Each row below holds a small network's activations on one input, seen along a few directions.
Each table varies a few parts of the input and shows all the possible inputs, shuffled.
A made-up example of a description, with smaller parts first: one of 6 places along a line, together with either a single point or one of 9 places along a line or (one of 3 separate values, together with one of 5 places around a ring).
Shared parts are said once, and a part with two or three values counts as separate values.
(in the rows, 128 means zero)

Other details of the inputs vary at random and push rows far along two fixed directions, the same in every table; ignore that.

Rows:
x1: [100 150  78 119 144 127 164  97 142 119 140 143 159]
x2: [105 122 116  91 171 113 121 158 133 135 161 108 110]
x3: [126  70 196 135 140 165 145  99 193 125  40 100 148]
x4: [109 119 123 106 168 139 165 144 129 120 171 109 122]
x5: [ 84 128 120  98 165 139 118 156 121 131 162 112 111]
x6: [170 197 156 163  55 117 118 142  61 167 185 171  88]
x7: [117 116  68 131 152 157  95 150 105  91 131 131 132]
x8: [128 156 168 159  12  79 120 132 147 153  59 106 163]
x9: [119  58 150 142 109 158 144 135 165  50  23 100 148]
x10: [145 107 120 123 187 142 121  94 142 156 152 122 134]
x11: [169 168 151 149  72  93 128 160  81 169 222  95 123]
x12: [101 145  78 110 149 102 147  98 136 127 136 140 156]
x13: [119  76 187 125 146 138 106 115 194 140  29  96 134]
x14: [129 202 100 166  44 105 113 127  89 177 174 135 156]
x15: [132 134 132 117 165 140 170 112 124 106 150 186  94]
x16: [135 130 132 103 169 116 152 111 115 113 144 183  89]
x17: [139 109  65 118 154 135  94 148 117  94 131 129 132]
x18: [144  99  74 124 155 135 116 130 110  84 140 126 138]
x19: [170 148 228 155  17  92 124 147 121 143  67 144  96]
x20: [119 127 117 127 185 166  99 107 135 161 142 123 126]
Description of these inputs: one of 4 places along a line, together with one of 5 separate values.
The inputs of x19 and x15 match in every part but the place on the line of 4. If x13 is changed in the same way as x19 into x15, which row does it become?
> x3
Change only the choice among 5 separate values in x10. List by row number the other rows that result.
> x11, x12, x16, x18
Change only the choice among 5 separate values in x20. List by row number the other rows that result.
> x5, x6, x7, x14

Rows:
x21: [143 117 134 132 107 120 148 143  97 104 156 134 115]
x22: [ 88 112  66 104 231 153 139  90 143 136 139 149 138]
x23: [ 88 103 153 124 111 135 125 122 173 117  68  94 155]
x24: [134 101 163 122 121 122 142 112 167  98  49 149 114]
x25: [124 155 146 123 122 124 115 135 109 159 134 143  91]
x26: [110 159 116 124  98 118 128 130 121 130 143 132 146]
x27: [138 132 104 132 108 113 103 115 133 149 140 112 150]
x28: [170 117 129 141 127 134  99 127 106 122 142 121 133]
x29: [122 146 111 142 103 125 120 158 115 111 143 131 130]
x30: [132 133 111 132 103 111 139 163 110 110 147 123 131]
x31: [124 145 134 151 122 129 133 111 132 150 152 119 148]
x32: [119  88 188 112 141 120 107 135 168 137  61 113 119]
x33: [132 135 149 130 131 137 105 137 119 173 145 125 112]
x34: [ 94  98 144 125 110 140 119 119 168 130  52 103 154]
x35: [152 136 139 129 110 121 168 130 124 122 154 145 115]
x36: [140 130 124 143 108 141 118 132  92 118 134 150 111]
x37: [ 72 126  44  77 210 143 134 106 133 115 130 161 130]
x38: [118 163 134 140 114 116 146 115 118 135 142 144 140]
x39: [140 151 139 138 110 135 148 123 126 123 149 154 114]
x40: [ 89 119 191 108 132 123 129 140 156 119  69 127 104]
x41: [155 114 136 137 122 136 135 135 103 118 158  99 125]
x42: [ 93 106  75  94 230 134 161  98 147 122 159 129 135]
x43: [124 161 122 144 113 120 139 108 110 149 125 150 132]
x44: [122 147 117 113  99 104 145 136 117 129 147 125 148]
x45: [161 126 140 137 122 136 155 124 134 137 160 115 125]
x46: [140 155 121 138 116  98 132 104 118 139 129 149 134]
x47: [ 99 103 136 130 111 134 121 152 148  95  43 127 130]
x48: [147 135 122 148 125 111 119 102 132 155 140 126 147]
x49: [127 133 114 126 106 118 133 125 130 144 154  93 146]
x50: [130 144 158 111 124 105 140 149 114 146 155 131 103]
x51: [102  99 150 135 121 144 118 149 163  96  62  88 143]
x52: [145 126 139 144 122 151 114 132 107 118 155 112 132]
x53: [139 134 103 148 115 144 103 148 116 137 133 109 139]
x54: [125  88 141 131 125 126 103 144 163  99  47  95 145]
x55: [133 131 135 141 108 135 127 137 101 104 151 143 116]
x56: [ 87 122  75  80 225 121 175 105 134 107 153 159 133]
x57: [125 139 158 130 131 132 112 141 127 160 160 117 114]
x58: [147 149 127 140 110 141 140 116 118 136 131 160 108]
x59: [144 137  99 138 106 108 106 151 113 113 130 137 127]
x60: [131 150 103 121  99 100 114 120 120 134 130 137 141]
x61: [140 148 146 117 126 102 109 134 116 150 138 143  94]
x62: [137 128 157 121 132 118 130 145 125 161 163 106 112]
x63: [141 129 110 139 115 126 127 151 118 124 149  87 133]
x64: [175 128 131 142 126 133 121 113 136 143 143 136 131]
x65: [124  82 168 131 130 161 115 130 141 103  53 111 138]
x66: [151 138 142 144 122 151 135 120 136 137 156 127 131]
x67: [156 123 124 139 111 119 111 130  99 107 137 149 112]
x68: [114 104  78  96 230 175 140 100 149 122 137 158 122]
What is each input in this table made of?
> one of 2 separate values, together with one of 4 places along a line, together with either a single point or one of 5 places around a ring
The inputs of x41 and x65 match in every part but the place on the line of 4. If x45 is changed in the same way as x41 into x65, which row does it become?
> x68
The inputs of x34 and x23 match in every part but the place on the line of 4. If x22 is changed in the same way as x34 into x23, which row does it become?
> x31
Change only the choice among 2 separate values in x54. List by row number the other rows that result.
> x59
Change only the place on the line of 4 in x59. List by row number the other rows that result.
> x29, x30, x47
Change only the choice among 2 separate values in x22. List by row number the other rows that result.
> x43

Rows:
x69: [177 143 137 140  87 108 123 143 104 128 175 122 121]
x70: [102 109 127 124 172 141 116 106 133 107 107 133 139]
x71: [105 101 129 107 176 140 135 123 151 140 120  96 130]
x72: [111 119 181 108 111  98 140 130 157 121  79 134 115]
x73: [127 104 152 131 105 122 151 146 140  82  74 115 133]
x74: [143 132 161 140  69  98 116 139 145 145 118  90 151]
x75: [ 90 107  87 102 170 132 125 145 142  93  88 135 124]
x76: [162 138 152 163  66 120 124 120 150 162 109 104 153]
x77: [170 149 141 165  97 138 120 141 101 133 189 125 124]
x78: [125 155  46 122 165 143 123 104  75 137 217 156 136]
x79: [124 175  89 117 184 138 133 117  99 151 227 171 107]
x80: [137  82 185 129 125 139 140 142 142 114  88 107 114]
x81: [182 126 162 164  70 126 134 128 133 130 114 125 127]
x82: [110 121 127  99 180 132 155 101 163 124  92 166 113]
x83: [ 93 112  96 110 158 123 144 133 151 113 109 113 152]
x84: [146 127 167 143  71  92 108 126 119 130 103 114 142]
x85: [156 154  52 129 174 130 120  90  93 152 204 165 130]
x86: [141 142 164 161  78 136  95 150 126 136 110 115 126]
x87: [126 151  46 121 170 116 128 117  79 127 201 155 135]
x88: [151 162 161 132 109 118 137 135  96 177 181 140 102]
x89: [147 127 171 147  84 130 101 155 117 152 109 107 112]
x90: [ 85 105  93 101 167 159 122 133 144 100  91 137 124]
x91: [ 98 127 163 125 104 104 157 134 147 109  70 134 121]
x92: [105  92 112 105 165 158 152 125 142  80 105 133 126]
x93: [145 133 157 138  69 105  95 156 130 132 102 113 123]
x94: [177 164 107 157  87 130 101 134 108 163 160 141 122]
x95: [ 79 103  96 101 173 153 145 116 162 112 105 114 153]
x96: [150 167 125 163  98 131 112 130 114 163 193 103 147]
x97: [ 76 119 124  95 167 142 160 113 149 107 100 153 116]
x98: [102  91 129 103 190 137 126 108 128 120 101 125 123]
What is each input in this table made of?
> one of 5 separate values, together with either a single point or one of 5 places around a ring
The inputs of x77 and x70 match in every part but the choice among 5 separate values. If x81 is changed in the same way as x77 into x70, which row does it become?
> x85
Which other rows agree with x89 in the choice among 5 separate values? List them by row number.
> x75, x86, x90, x93, x94
Which other rows agree with x83 in the choice among 5 separate values? List them by row number.
> x71, x74, x76, x95, x96
